Each row below is a small network's average activation on inputs in which a field has the value named, seen along a few directions.
Values that are neighbours, or in one group, have similar rows; names and order tell nothing.

Other fields vary at random and push rows far along one fixed direction, the same in every table; ignore that.
To show where, the next rows are all for the same value of a field, averaged over different records:
[-28   6 -12 -12   7  12  12 -42  30 -16  -1]
[-14  -1  -7  -6   3   5  12 -16  19   0   4]
[ 11 -13  -3  18  -7  -1  -1  35 -13  32  10]
[  5 -11  -4  15  -4   3  -1  26  -7  26  10]
[-26   6  -7 -13   7  13  14 -35  26 -10   2]
[-48  14 -11 -34  14  13  24 -74  49 -34  -2]
[  8 -13  -4  17  -5   0  -1  29 -11  26  12]
[-39  10 -13 -26  10  12  20 -61  42 -29  -1]

Mesu, 14 values:
v11: [-17  27   5 -30   8   9  -8 -32  -7 -34 -27]
v4: [  3  11  21  -8   1   7   0  -7 -17 -30 -18]
v7: [ 26 -14  10  15 -16 -15 -14  29 -11  15  -7]
v10: [-10   0  -7  15  -4   2  -1 -13   9  -8   6]
v9: [-23  27  12 -37   6   3   2 -54  15 -47 -19]
v13: [ 15  -1   5   1  -9 -10  -4   3 -23   6  -5]
v12: [ 30   3  13   6 -15 -14  -1  14 -18   8  -2]
v6: [ 13 -14 -23  17  11   0  -4  32  -2  23  32]
v14: [ 16 -15  -5  27   8  -3 -11  28 -10  34   1]
v2: [  1   1 -14  13  14   8   1  14  13  13  27]
v5: [ 31 -22   0  38 -11  -7  -7  71 -31  53  14]
v1: [  8 -13  17  -4  -2  -8 -11  -7   1  -5   2]
v3: [ 32   4  11   3 -15  -8 -16  47 -39   0 -21]
v8: [  6   8  17 -17  -1 -20  -4  15 -16 -21 -17]
Mesu is arranged as 4 separate groups.
Question: List the group mates of v2, in the order listed.
Answer: v6
Question: List the group mates of v12, in the order listed.
Answer: v7, v13, v1
Question: List the group mates of v10, in the order listed.
Answer: v14, v5

Kun, 9 values:
s1: [ 44 -25   4  41 -10  -8 -12  79 -40  67  23]
s8: [ 17  -8  -3   9   6  -7  -8  37 -23  23   7]
s9: [-14  19  -7 -22  17  11   5  -6  14 -29   4]
s3: [ -3  15  -3 -19   0  -5  -1 -51  17 -40 -11]
s2: [-14  -2  14 -21  -8  -9  14 -29   9 -18 -10]
s5: [  3   3   7  -8  -4   0  -3  -3   1  -5 -12]
s6: [-16  12   4   0  -2  13   1 -12 -11  -9 -18]
s4: [-10  -7   1  11  12   7  -8 -22  17  -7  12]
s7: [ -6  -8 -18   9 -11  -2  12   7  15  17   5]
Kun is arranged as a tree with 3 forks.
Question: Name the neighbours of s4, in listed order.
Answer: s1
Question: Name the neighbours of s6, in listed order.
Answer: s5
Question: Name the neighbours of s9, in listed order.
Answer: s8

Zuno, 9 values:
c5: [  1   4  19  13 -14   9  -3  23 -45  16 -28]
c1: [ 34  -4  -3  39 -10  -2 -12  90 -39  31  21]
c4: [  5   2  10   3  -7  -5 -12   9  -9 -15 -18]
c2: [ 26  -1   3   5  -1 -13 -21 -28  -2 -15  -5]
c9: [-19 -13  -1  14  19  18  -4 -31  33   5  23]
c7: [ 31 -15  28 -11 -17 -33  -2  36 -27   6  -5]
c8: [-37   5 -20 -24 -13   7  32 -59  52   1  -6]
c3: [  9  16 -12 -13  28  10  -3  36 -17   7  13]
c6: [-50   7 -24 -26  15   9  25 -77  55 -35   6]
Zuno is arranged as a tree with 3 forks.
Question: Name the neighbours of c7, in listed order.
Answer: c4
Question: Name the neighbours of c8, in listed order.
Answer: c6
Question: Name the neighbours of c3, in listed order.
Answer: c1

Bozu, 14 values:
e5: [-12  15  -9 -17  15  11  -9 -22   9  -8   6]
e6: [-49  17  -5 -30  -1   5  24 -46  27 -23  -5]
e11: [  3   5   1  -1 -10   7  -4   3 -10   0 -24]
e12: [ -8 -15  26  -2   3  -1  -2 -18 -10  -9  -5]
e14: [ 21  -7  -1 -12  -9 -20  -2  19 -12 -10   3]
e4: [-17  16  -5   1  15  12 -10 -17  18 -37   4]
e2: [-12 -15  -4  -3   3   1   8  -8  36   8   9]
e3: [ 18 -16  -3  25 -13   1  -2  22  -8  30  19]
e9: [ 17  -6  -7  17   6   1   1  13 -11  18  16]
e13: [ 11   3  16   7   3  -5  -5  10 -10   0 -10]
e10: [ 12   9  10 -12  -4 -13  -4  -7   1  -9  -9]
e1: [ 55 -34  -2  62 -24 -27 -26  81 -49  68   7]
e7: [-13   9 -12 -18  28  12   9   1   8  -5   3]
e8: [-26  19  -6 -17 -11  15  22 -33  12 -22 -13]
Bozu is arranged as a tree with 3 forks.
Question: Name the neighbours of e7, in listed order.
Answer: e5
Question: Name the neighbours of e6, in listed order.
Answer: e8
Question: Name the neighbours of e2, in listed order.
Answer: e3
Question: How many steps from neighbour to neighbour lead from e10 to e4, at the fewest?
Answer: 3

Des, 11 values:
n2: [ 14 -14  -6  27  -7  -8   2  35 -11  42  11]
n5: [-8  4 -5  2 17  8 -7  6 -7 -3  2]
n10: [ 21  -5  18  10 -15 -13 -16  25 -19   8  -4]
n8: [  1  -1   1  -5  -7  -6  -1 -34   3 -13 -14]
n11: [ 26  -7  -6  22   2   6 -14  52 -21  35  13]
n3: [ 16 -22  15  21 -11  -9   2  25 -12  30   4]
n1: [ -3  16   1  -3   5  12   3   2  -4 -18  -5]
n9: [-17  15   2 -32   5   0   8 -38  16 -37 -21]
n7: [  5 -16  -4  20 -16  -6  -3  22  -5  24   7]
n4: [-16   2 -14 -13  14   4   9 -24  31 -15  17]
n6: [-39  29  -2 -49  13  11  16 -73  28 -52 -10]
Des is arranged as a ring.
Question: Going along Des from n4 by way of its neighbour n2, in what order are n10, n8, n9, n6 met?
Answer: n8, n10, n9, n6
Question: Name the neighbours of n5, in listed order.
Answer: n11, n1
